These are the activations of a small neural network, seen along a few directions. Each row is one input.
Each table varies a few parts of the input and shows all the possible inputs, shuffled.
Descriptions start from the smaller parts, as in this example, which fits no table here: one of 6 places along a line, together with either a single point or (one of 2 separate values, together with one of 5 places around a ring) or one of 11 places along a line.
Shared parts are said once, and a part with two or three values counts as separate values.

Other details of the inputs shift rows strongly along two fixed directions, in all tables alike. That doesn't count.

A family of inputs:
R1: [-62.9   0.8  40.4  52.8  61.5 -19.4  -0.6  12.5  -6.1 -28.7  26.0]
R2: [ 34.4  -6.1 -24.8 -34.1   5.2   3.7   4.5  13.2   2.4  28.0  12.2]
R3: [ 75.7 -14.2 -67.1 -35.9  22.5  34.6  -5.9   8.5   8.9  14.8 -15.8]
R4: [ 41.7   1.0 -17.1 -17.2  -7.7   4.6  -9.8 -13.8  32.9  -9.0  -8.1]
R5: [ 22.6 -23.0 -33.0 -19.7   5.7  -1.0  -9.8  -1.6   1.0  32.8  -1.0]
R6: [ -6.6  17.7   8.2  -3.3 -51.5 -14.3 -10.6 -19.2  57.8 -18.4 -14.3]
R7: [ 15.9 -29.0 -39.1  13.6  40.2  -1.2  11.3  21.0 -25.7  27.4  19.4]
R8: [ -2.2 -14.4 -46.8   1.3  50.1  26.5   0.8  30.5 -11.4   4.1   7.6]
R9: [-43.8  45.6  87.5  18.4 -77.2 -40.7  -0.9 -24.8   5.8 -30.0  10.8]
R10: [ 15.4  11.1  22.5 -39.2 -70.1 -10.6 -10.0 -24.7  25.9  11.1 -14.5]
R11: [-53.7 -16.2  -3.8  41.5  66.4  16.0   6.1  12.5 -24.8   2.4   8.2]
R12: [ 36.0  15.6  13.3  -5.2 -66.1   0.0  -7.1 -24.4  30.4 -25.3 -31.5]
R13: [  9.9 -26.4 -20.3 -15.9  46.9  19.4  12.0  10.2 -34.0  32.4  16.6]
R14: [-25.7 -10.8  24.3  20.0  70.3  -2.5  19.3  26.9 -30.6  11.4  38.8]
R15: [ 47.6 -24.3 -94.1 -17.2   0.2  28.8   9.1   2.9   4.8  19.6  -9.7]
R16: [ 25.7   3.7 -15.8 -27.7 -38.2  -7.6  13.3   3.3  -6.8  15.2  -8.2]
R17: [ -4.9   7.7   0.3  -3.6  -5.7  11.7 -11.2  -6.2   0.8  -6.7 -27.4]
R18: [-43.8  -8.3  19.7  13.1  61.1   1.4  15.3  25.6 -53.9  20.1  13.1]
R19: [-29.7 -16.0  11.8  34.3  72.6 -17.1   4.9  30.0 -19.0  14.8  33.4]
R20: [-67.1  12.6  95.5  55.8   6.5 -30.3  22.2   2.8 -21.4 -23.5  28.8]
R21: [ -1.5 -19.6 -51.2  15.5  35.2  29.3  10.8  26.0 -29.4   1.0   3.8]
R22: [ 20.8  27.9   6.6 -23.5 -57.3  -8.3 -16.8 -14.5  46.9 -20.3 -31.7]
R23: [ 35.7 -24.2 -84.2 -38.6   4.6  43.0 -10.6   6.6  -3.8  21.5 -19.5]
R24: [ 11.1  15.2  32.9  -7.8 -47.9   3.4 -19.0 -28.9  27.9 -20.4 -34.9]
R25: [ 59.5 -11.3 -69.5 -60.9   7.5  11.6   7.4  20.7  -6.1  42.3  -1.6]
R26: [-40.1  32.4  94.8  22.9 -74.1 -41.1   5.7 -18.2  19.1 -26.0   3.3]
R27: [ 34.9  11.0   7.4  -4.6 -63.8  -7.3  -6.3 -33.5  37.2 -25.7 -20.8]
R28: [ 14.5 -10.3 -29.5 -20.2 -17.2   3.3 -18.1 -21.7  20.3  -1.9 -14.2]
R29: [ -2.8  26.1  28.5 -31.8 -63.7 -13.1 -14.9 -28.9   7.1   2.9  -2.6]
R30: [-28.4 -15.9  14.8  38.4  77.2  16.4   2.3   4.7 -32.4  -6.8   9.5]
R31: [ 18.1   7.2  -6.7  -7.4 -68.6 -18.0 -11.0 -30.2  40.0 -24.9 -15.7]
R32: [-32.9   7.8  15.4  15.9  64.8  -2.8   9.3  26.2 -46.4  11.4  43.1]
R33: [-73.6  26.5  79.4  70.2  10.7 -18.3   8.4   6.6 -17.4 -45.3  -3.1]
Each input here is: one of 3 separate values, together with either a single point or one of 4 places along a line or one of 6 places around a ring.
The inputs of R27 and R4 match in every part but the choice among 3 separate values. If R16 is changed in the same way as R27 into R4, which row does it become? -> R25
List by row number the other rows that have the choice among 3 separate values in common with R28. -> R5, R10, R11, R13, R17, R18, R23, R24, R29, R30
Which other rows does R14 become when the choice among 3 separate values takes its other values? List them by row number. -> R13, R20

A family of inputs:
R34: [  3.2 -10.4 -23.0  -8.2  29.5   6.5   3.0  16.0  -4.8  19.2   4.0]
R35: [ 23.0   9.0 -11.0 -30.6 -24.6  -4.6 -12.3  -9.4  25.6   6.2  -8.4]
R36: [ 21.7   9.0  -9.4 -30.9 -34.0   4.5 -11.2  -9.9   5.9   7.7 -14.5]
R37: [-39.2  21.9  78.6  22.1 -43.0 -32.0  -7.8 -21.3  29.6 -30.6   4.8]
R38: [-11.2 -22.4  -9.1  29.1  76.3  15.7  18.4  26.1 -40.3  16.5  17.1]
R39: [ 27.1  -7.5 -13.7 -16.6 -10.3   1.3   0.2   1.7  13.9   9.0  -3.4]
R40: [  5.6 -13.9 -39.3  18.9  26.9  25.5  -3.8   7.4   6.7 -14.9 -21.7]
R41: [  8.1  -4.6 -19.9 -10.1  19.1  19.1  14.6  17.3 -25.6  12.7  -0.7]
R42: [ 26.8   1.6 -24.7 -39.0 -46.2   8.8 -11.1 -16.2  10.4  13.5 -14.0]
R43: [ 37.4  -6.8 -26.6 -29.1 -43.8   1.5  -4.5 -22.5  16.2   7.6 -12.1]
R44: [17.2 -2.4 -4.2 -6.7 -7.1 -1.7 -0.3 -8.1 -2.1  1.3 -5.0]
R45: [ 14.9  -5.0  -5.0  -5.1  -9.6   3.8   0.1 -12.6   5.7   5.2   0.7]
R46: [ 33.7   6.7 -24.7 -41.0 -46.9  12.8  -0.5 -14.3   9.3   6.3 -12.8]
R47: [-48.3  14.5  55.2  29.6 -10.8 -30.7   3.9   0.7   9.2 -17.8   5.6]
R48: [-26.6 -19.5  -0.6  25.8  82.4   8.2  12.8  33.7 -34.5  13.6  23.0]
R49: [-23.9 -13.1  -9.9  36.8  69.4   5.1  23.2  39.4 -44.8   9.0  30.0]
R50: [ 10.7   1.8 -16.4  -3.4 -16.8  -3.8   5.1   1.2   1.5   1.5  12.6]
R51: [  4.4 -16.8 -15.7  16.8  70.8  16.8  11.1  18.3 -36.1  14.5  16.7]
R52: [ 39.4  -0.5 -23.4 -36.2 -17.4   2.1 -10.5  -6.0  21.4   9.9  -6.3]
R53: [  8.9   2.8  -9.6 -10.1  -1.6  -8.8  -1.8  -0.2   6.3   2.7   2.8]
R54: [-47.9  33.5  71.3  45.4 -43.1 -18.9 -20.1 -26.9  44.5 -65.0 -27.8]
R55: [ 31.8  -2.4 -23.8 -29.3 -45.4   1.2  -5.1 -10.1  12.5  13.1 -19.8]
R56: [-70.7   4.7  66.5  48.0  44.8 -17.6   3.9   9.8 -15.9 -17.1  26.9]
R57: [ 27.8   3.8   0.2 -19.0 -20.1  -4.7  -7.3  -8.2  20.2  -1.0  -2.9]
R58: [  2.2 -13.4 -30.2  -3.7  25.8   2.3   5.1   7.4 -10.4  13.5  14.5]
R59: [ 10.8  -8.8 -21.8  -4.7  23.8   9.7   0.3   7.2 -24.6  14.0   2.0]
R60: [ 36.7 -10.0 -27.3 -23.4 -29.4   2.6   1.9  -9.0   9.8  12.1 -15.7]
R61: [-40.0  31.2  61.0  32.2 -76.7 -19.5 -23.4 -41.1  61.2 -63.3 -32.7]
R62: [-13.0 -22.3 -25.2  15.0  59.3  16.6   8.7  17.2 -46.3  19.0  17.4]
R63: [ 38.0   8.8 -24.5 -38.5 -27.1  14.3   0.3  -5.0   1.0   6.9 -12.6]
R64: [-75.1   9.4  67.4  48.3  33.5 -11.1   7.7  16.8 -33.3 -11.4  11.6]
R65: [ 10.9  -9.4 -31.3 -18.8  15.8   8.1  -3.3   2.8   1.9  18.1   6.8]
R66: [-44.2  30.3  70.1  36.5 -23.8 -33.2   2.6  -2.0   6.2 -31.9  13.8]
What is each input in this table made of? -> one of 3 separate values, together with either a single point or one of 10 places along a line
The inputs of R37 and R57 match in every part but the choice among 3 separate values. If R62 is changed in the same way as R37 into R57, which row does it become? -> R59
Which other rows does R47 become when the place on the line of 10 takes its other values? List them by row number. -> R34, R38, R39, R41, R48, R49, R55, R60, R64
Which other rows does R35 become when the choice among 3 separate values takes its other values? List them by row number. -> R34, R65

A family of inputs:
R67: [-29.0  -1.5  17.0  31.2  58.2  14.0  10.9  19.7 -45.1  -5.2   9.9]
R68: [ 30.4 -16.9 -57.9 -14.5  10.9  24.1  10.5   7.5 -25.8  19.1  -0.4]
R69: [-33.0  17.2  44.3   5.3 -35.4 -12.6  -6.0 -14.7   1.3 -11.6 -11.2]
R70: [ 53.0 -15.4 -50.6 -45.5   5.8  13.7  -4.4  -0.5  10.0  30.4   1.4]
R71: [  4.6   7.7  12.6  -3.8 -38.4 -22.0  -1.2 -11.9  24.0  -5.9   7.3]
R72: [-17.4  18.8  51.4  12.0 -12.4 -23.7  -4.4  -6.8  17.4 -17.3   6.1]
R73: [ 28.1 -19.9 -67.4  -1.8  28.0  36.8  -7.1   4.8  -0.4  -0.1 -19.3]
R74: [ 20.7 -15.6 -37.6 -19.6  29.9  29.9   3.5   9.2 -28.6  20.9  -3.8]
R75: [ 28.6  12.0 -18.8 -40.1 -74.7   1.4  -6.1 -16.8  22.2   4.2 -24.4]
R76: [-24.9  14.4  58.8  25.0 -19.3 -31.2   2.3  -6.5  17.3 -19.3   9.2]
R77: [-20.4  11.9  39.6  -2.2 -25.8 -26.5  -9.4 -10.4  20.8  -2.5   4.7]
R78: [-37.5  -8.2  12.2  27.3  60.5  -7.0  12.8  28.6 -28.3   9.3  31.1]
R79: [-35.0 -13.6   1.4  47.6  75.3   2.0   0.7  16.8  -2.5 -17.6  13.2]
R80: [ 31.7   9.1  -5.0 -21.0 -62.4   0.9  -2.0 -19.0  17.6  -4.3 -23.8]
The inputs of R72 and R67 match in every part but one. If R79 is changed in the same way as R72 into R67, which row does it become? -> R73
What is each input in this table made of? -> one of 2 separate values, together with either a single point or one of 6 places around a ring
Which other rows does R77 become when the choice among 2 separate values takes its other values? List them by row number. -> R69
